Each row below is a small network's average activation on inputs in which a field has the value named, seen along a few directions.
Related values have similar rows: they may be neighbours, one step apart, or belong to one group.
(in the rows, 500 means zero)
Random noise pushes rows far along 21 fixed directions. That doesn't count. These rows show it; they differ only by the noise:
[756 560 687 152 539 485 386 284 277 393 284 744 364 608 680 585 594 136
 342 599 568 306 621 543 504 750 461 486 539 101 641 499 499 248 761]
[ 60 511 665 348 365 621 496 494 741 183 411 584 355 750 339 730 518 444
 584 584 539 583 451 447 544 390 386 425 547 637 606 247 483 694 568]
[702 589 416 408 288 382 528 661 460 393 271 561 320 702 741 539 519 486
 454 679 258 354 540 750 536 444 433 430 628 583 646 593 577 468 649]
[825 449 436 373 450 375 525 398 676 361 361 601 545 512 583 475 599 612
 445 351 275 459 501 303 348 419 526 437 601 374 465 433 256 512 651]
[494 525 484 689 615 614 707 649 387 766 554 543 457 364 476 622 572 534
 447 362 488 474 674 547 334 543 508 547 484 335 391 626 456 644 405]
[460 486 571 470 557 441 818 572 449 401 331 583 483 463 457 434 421 457
 311 399 111 388 368 684 468 216 569 590 559 436 576 603 181 405 571]
[286 436 534 377 453 701 265 400 415 559 711 398 433 216 483 347 290 548
 561 568 544 736 372 571 693 440 402 135 582 422 685 766 676 512 663]
[298 492 382 613 604 569 660 727 453 410 505 572 422 507 389 635 356 520
 428 464 527 464 568 594 406 312 575 393 663 461 560 353 478 582 407]
[560 515 298 644 625 405 582 512 485 292 476 591 434 384 435 414 164 465
 540 557 471 492 397 429 447 440 606 567 570 486 508 437 506 562 477]
[667 200 410 242 566 798 432 700 522 705 410 586 500 814 834 415 141 674
 430 437 939 703 383 565 409 405 633 584 480 224 517 250 710 528 326]
[549 366 362 453 167 596 605 852 614 658 232 580 476 454 604 502 353 568
 763 452 680 614 566 515 492 556 485 453 615 545 602 643 456 804 571]
[715 559 480 503 461 514 562 582 490 665 445 430 494 716 602 408 521 567
 477 360 416 550 256 415 593 526 546 780 276 550 333 753 455 559 663]
[399 542 426 632 545 402 507 614 455 313 550 518 647 489 243 505 522 637
 449 395 745 509 352 343 742 355 511 419 449 642 395 595 572 525 655]
[428 693 428 630 626 579 411 512 249 589 388 436 296 662 479 623 453 267
 452 479 336 388 429 578 447 471 287 584 627 474 522 471 460 337 664]
[389 556 601 466 560 618 641 744 670 625 477 457 405 385 476 468 223 538
 587 519 501 386 412 624 546 454 558 455 409 145 507 298 570 621 282]
[773 360 231 155 168 358 362 562 565 493 390 589 556 583 669 476 516 317
 738 294 406 636 632 221 683 679 363 572 446 835 373 449 441 402 583]
[368 475 355 388 363 386 572 837 471 583 515 314 759 352 554 344 420 825
 501 297 419 463 384 641 672 257 508 119 528 505 586 650 426 514 482]
[499 547 551 371 656 591 539 395 392 355 721 644 592 344 300 553 639 373
 240 462 395 539 624 412 429 545 568 353 321 312 510 812 473 548 613]
[683 277 357 573 719 681 339 403 543 635 407 553 639 529 420 451 736 469
 140 602 780 696 642 483 218 478 528 755 373 584 625 774 698 447 621]
[838 449 816 552 405 515 464 462 503 516 371 580 374 388 540 380 316 495
 591 769 327 414 458 729 547 548 464 708 434 528 561 485 496 483 326]
[405 548 333 617 472 395 443 512  94 383 304 619 356 379 511 551 390 379
 641 375 559 442 562 466 649 572 411 481 781 719 607 529 310 466 764]
[627 409 737 472 314 489 671 479 563 510 373 671 404 677 764 644 605 812
 471 529 418 497 505 679 423 286 264 384 681 364 379 436 558 571 462]
[815 339 423 692 408 618 506 393 570 620 650 559 294 539 535 531 390 549
 471 609 406 805 406 479 382 342 380 505 724 499 340 789 770 487 651]


Field TIG:
tevu: [646 607 472 521 310 326 489 633 431 576 373 377 541 531 519 547 278 395
 712 514 212 304 437 626 497 536 247 414 633 421 451 349 508 293 390]
daf: [632 677 592 708 352 615 561 769 412 599 755 425 245 630 485 571 399 479
 715 544 589 400 460 555 730 586 838 381 692 483 396 440 441 578 465]
gego: [648 484 656 557 514 473 428 547 504 454 627 483 684 373 320 490 579 637
 320 664 468 383 584 707 537 375 444 263 468 387 522 543 721 340 375]
mapu: [314 397 385 331 310 460 533 550 785 407 615 445 570 520 358 616 357 332
 680 599 562 665 603 384 372 726 663 368 529 454 600 477 650 660 427]
tufo: [823 489 379 533 304 393 458 739 421 607 679 282 654 798 439 609 242 632
 629 373 723 602 210 277 489 692 764 333 604 259 340 741 583 596 644]
dar: [411 669 437 700 508  99 562 692 343 322 166 452 462 509 452 720 518 699
 487 594 328 130 599 720 588 582 351 561 510 578 542 395 664 578 496]
leg: [379 412 640 181 474 581 429 331 467 245 208 713 604 427 511 473 441 406
 583 427 535 467 567 412 434 604 502 500 518 406 712 297  83 606 554]
ruma: [630 666 410 667 444 534 561 514 396 524 648 616 313 347 595 500 760 448
 482 555 624 393 724 518 660 493 556 216 698 452 418 625 624 416 684]
beke: [585 677 386 593 640 556 262 205 248 448 832 392 467 731 598 587 708 606
 353 443 437 568 486 351 312 581 597 265 666 431 464 643 483 496 747]
sovag: [531 579 486 433 406 589 619 633 556 409 430 608 519 482 473 382 548 365
 463 558 428 442 478 558 581 343 504 430 501 502 535 667 354 480 600]
fuzu: [210 597 409 607 790 695 447 525 334 574 697 398 415 452 402 451 299 372
 441 418 216 500 439 601 496 275 351 576 430 621 446 268 438 347 241]
The values of TIG form a line.
List every value one step from beke, in the order listed.
Answer: daf, mapu
List every value one step from ruma, in the order listed.
Answer: tevu
List every value one step from tufo, in the order listed.
Answer: dar, sovag

Field MEMEV:
lisit: [362 456 155 416 499 532 613 628 257 517 577 553 686 567 655 414 358 378
 527 298 558 611 553 456 411 442 525 446 531 649 442 511 345 438 370]
gasil: [523 354 406 582 360 317 821 599 629 394 253 642 591 754 474 653 508 496
 516 470 586 589 460 411 340 502 534 823 505 677 389 615 454 673 542]
bam: [714 433 551 549 499 447 494 518 505 446 449 552 482 452 436 376 336 420
 527 637 536 467 438 547 658 514 564 729 394 606 451 453 627 364 410]
nulut: [483 502 488 575 518 524 395 472 599 566 435 441 355 565 565 681 761 708
 523 375 450 480 681 392 369 568 491 521 577 604 512 291 409 679 538]
silub: [751 501 395 599 310 299 428 757 341 608  92 416 537 713 643 604 625 690
 406 583 290 310 593 828 411 487 292 566 596 701 664 654 587 459 614]
fik: [235 415 381 235 534 441 537 487 544 593 451 381 441 496 512 578 291 192
 604 372 329 543 544 440 448 727 521 656 445 388 571 315 505 401 438]
nurop: [564 406 520 607 604 543 443 416 577 526 494 536 442 367 317 531 650 525
 325 475 456 555 547 480 530 345 436 499 598 488 477 583 584 379 680]
buf: [485 502 560 425 502 749 696 953 522 567 499 561 472 646 433 570 457 552
 346 424 542 402 516 705 568 258 709 395 502 339 527 435 388 552 386]
dufum: [459 521 610 651 527 509 387 363 315 393 351 577 432 413 415 442 299 569
 620 462 657 536 224 411 680 394 264 520 641 503 459 518 437 497 727]
putug: [765 335 707 404 606 549 324 215 361 649 417 449 443 844 694 546 613 667
 257 394 431 598 337 532 406 509 503 737 540 363 453 530 506 306 705]
puz: [512 542 360 325 395 505 486 573 442 538 106 564 344 510 629 499 463 383
 574 266 353 442 442 428 533 505 386 496 649 429 668 539 241 516 911]
The values of MEMEV form a line.
List every value one step from fik, in the order listed.
Answer: bam, silub
List every value one step from nurop, in the order listed.
Answer: gasil, putug
List every value one step from puz, in the order listed.
Answer: nulut

Field RANA:
ler: [573 488 529 540 440 316 615 381 723 405 448 557 725 269 509 320 573 532
 559 610 646 414 491 440 397 421 512 327 585 363 520 488 458 446 445]
gatim: [337 406 327 413 543 609 462 440 560 603 698 475 535 188 496 507 566 457
 449 518 372 690 767 532 297 517 419 265 538 464 618 715 574 582 424]
dor: [605 389 478 466 499 585 329 296 690 678 475 426 473 151 611 317 489 666
 568 496 488 605 531 462 384 544 482 313 630 275 674 589 529 575 635]
neso: [492 738 699 550 529 646 485 502 653 412 695 540 326 427 326 525 477 296
 559 733 303 375 539 552 549 505 419 467 364 440 453 384 543 536 296]
lisaf: [387 715 299 792 696 477 548 416 732 347 582 416 327 598 458 524 627 512
 380 700 484 432 452 446 297 325 587 474 582 550 543 403 626 587 563]
fen: [696 349 390 377 314 464 623 522 764 487 423 582 606 633 543 481 471 405
 618 454 534 649 524 268 280 606 639 624 488 508 436 515 369 643 477]
kapa: [466 637 439 682 464 374 708 664 829 512 256 571 249 332 292 622 639 400
 587 423 439 335 527 382 724 418 334 600 565 443 351 429 625 492 749]
toron: [799 529 387 400 475 714 392 285 705 666 593 483 301 348 681 349 646 252
 598 461 281 573 690 262 305 686 659 547 537 441 542 483 236 491 590]
nabak: [359 698 376 577 635 323 593 402  60 442 377 612 508 408 683 529 362 330
 606 472 604 267 604 562 392 700 411 452 651 294 535 392 378 444 458]
zalo: [519 225 456 568 331 173 494 190 418 401 419 492 550 598 614 737 503 752
 722 287 585 694 507 216 326 655 411 541 850 667 339 350 377 576 569]
vubom: [623 515 577 560 416 483 476 543 679 527 336 510 458 292 353 372 577 340
 587 583 335 392 550 509 621 493 462 694 390 731 553 491 335 452 470]
guso: [587 350 576 386 393 589 662 629 546 530 507 703 587 697 452 673 569 376
 504 399 765 574 625 417 481 533 591 549 552 427 360 441 444 505 439]
vomaf: [324 413 250 316 462 529 421 494 235 489 484 544 426 558 650 614 340 528
 547 312 500 722 541 392 540 690 363 508 445 561 478 642 648 659 665]
nugub: [692 562 240 643 352 283 618 662 587 665 423 305 617 606 557 539 466 456
 606 508 270 418 484 504 242 544 492 507 646 489 440 581 437 454 443]
kap: [591 529 231 610 340 470 592 660 500 812 544 384 685 633 581 482 459 397
 676 367 653 589 409 403 378 524 383 457 629 452 323 684 504 438 511]
ner: [522 509 479 529 643 521 472 601 593 446 797 436 461 404 328 482 341 660
 469 446 310 577 406 393 708 454 603 572 173 587 285 444 672 635 301]
rozuk: [526 280 440 558 676 602 588 625 430 477 475 712 370 180 374 570 404 658
 369 351 380 561 796 559 519 467 617 619 441 533 510 408 563 638 411]
buv: [438 244 618 391 271 570 527 547 765 624 579 440 535 744 574 553 776 640
 455 466 587 722 521 548 591 264 520 468 610 755 407 455 560 391 461]
Each value of RANA is a pair of two hidden parts, and every pair occurs once (6 first parts, 3 second parts).
Changing only the second part turns nugub into nabak. gatim has the same second part as nugub; what does that change turn gatim into?
Answer: neso
Changing only the second part turns buv into fen. ner has the same second part as buv; what does that change turn ner into?
Answer: vubom
Changing only the second part turns toron into zalo. dor has the same second part as toron; what does that change turn dor into?
Answer: guso
